Each row below holds a small network's activations on one input, seen along a few directions.
In each table, some parts of the input vary, and every possible input appears once, in random order.
Descriptions start from the smaller parts, as in this example, which fits no table here: one of 6 places along a line, together with either a single point or one of 9 places around a ring or (one of 2 separate values, together with one of 8 places around a ring).
Shared parts are said once, and a part with two or three values counts as separate values.
In the rows, zero is written as 128.

Other details of the inputs shift rows strongly along three fixed directions, in all tables alike. That doesn't count.

Rows:
R1: [152 130 121 130 148 134 161 158 112 158 124]
R2: [118 132  96 152 108 141 104  89 162 136 107]
R3: [134 119 102 145 115 139 119 119 126 133 119]
R4: [168 182 143 106  88 155 122 201 125  88 128]
R5: [100 106 149 137 174 102 124  83 153 163 128]
R6: [159  98 107 144 132 119 154 145  78 153 137]
R7: [ 94 150 183  89 135 103 108 126 160 106 150]
R8: [145 104  90 155 138 142 162 118 105 149 110]
R9: [107 156 125 116  95 149  87 125 161  92 121]
R10: [ 90 146 161 100 124 116  89 113 169 110 141]
R11: [127 167 144 122  89 149  79 133 159  74 119]
R12: [144 126  80 163 106 160 124 111 128 125  99]
R13: [162 165 133 117  75 149 119 170 115  72 126]
R14: [ 91 140 182  87 150 112 106 134 148 104 150]
R15: [112 101 145 131 163  92 135 105 128 168 145]
R16: [133 166 129 124  74 139  85 132 157  88 125]
R17: [148 136 151  98 108 118 130 187  82 100 156]
R18: [110 128  94 142 114 142 116  95 155 136 110]
R19: [154 140 120 135 133 134 157 151 125 153 123]
R20: [144 132  84 166  99 150 124  99 144 130  97]
R21: [161 133  90 159  94 144 134 126 118 125 109]
R22: [141 141 130 129 112 132 135 133 127 113 124]
R23: [148 162 153 112  91 145  95 171 117  67 132]
R24: [105 133  90 144 116 154 118  87 166 128 100]
R25: [141 110 108 133 132 121 166 132 100 147 132]
R26: [ 93 120 154 125 167 109 125  86 164 147 126]
R27: [120 136 127 130 128 143 119 118 144 112 116]
R28: [105  94 142 129 174 104 129 110 122 163 142]
R29: [118 125 187  94 164 108 129 160 106 109 156]
R30: [ 94 134 172  96 143 100 106 121 151 125 152]
R31: [144 153 115 117  85 156 122 160 116  82 121]
R32: [137 135 112 141 115 139 136 117 134 121 111]
R33: [162  98 116 149 143 115 165 139  80 157 135]
R34: [ 89 150 192  80 133 102  86 136 157  98 157]
R35: [114 143  82 149  89 144 110  82 178 131 103]
R36: [159  96 101 146 130 126 154 146  74 151 133]
R37: [145 140  83 142  87 153 138 128 125 114 108]
R38: [123 128 192  92 160 101 131 159 110 112 156]
R39: [126 127 191 103 154  97 120 151 113 118 158]
R40: [121 139  88 159 110 151 125  78 173 132  92]
R41: [174 149 157 100 128 139 150 220  77 111 148]
R42: [153  99 109 142 147 131 171 144  80 146 125]
R43: [151 109 112 125 131 128 166 156  78 133 136]
R44: [113 119 144 126 183 121 149 126 143 175 129]
R45: [136 112 106 147 125 123 133 116 119 151 125]
R46: [148  96  94 137 133 133 159 149  74 147 134]
R47: [ 89 111 146 127 162 111 104  90 159 149 135]
R48: [ 98 105 146 136 177 110 121  87 150 158 130]
R49: [138 109 119 126 140 119 164 139  95 143 137]
R50: [127 136  89 164 106 150 109  82 167 132  93]
R51: [ 80 131 129 124 134 125  98  80 181 135 121]
R52: [135 139 134 109 110 139 129 159 110  98 135]
R53: [141 114 105 134 120 120 149 134 104 145 134]
R54: [108  98 138 122 173 103 157 112 119 162 138]
R55: [112  91 143 132 174 100 135 111 116 168 144]
Each input here is: one of 5 places along a line, together with either a single point or (one of 2 separate values, together with one of 5 places around a ring).
Changing only the place on the line of 5 turns R20 into R12. The same change can be made to R49. Which row results? -> R14
Changing only the place on the line of 5 turns R28 into R36. The same change can be made to R27. Which row results? -> R38
Which other rows does R8 become when the choice among 2 separate values takes its other values? List them by row number. -> R42
Which other rows does R39 become when the place on the ring of 5 takes its other values? List them by row number. -> R6, R30, R40, R49
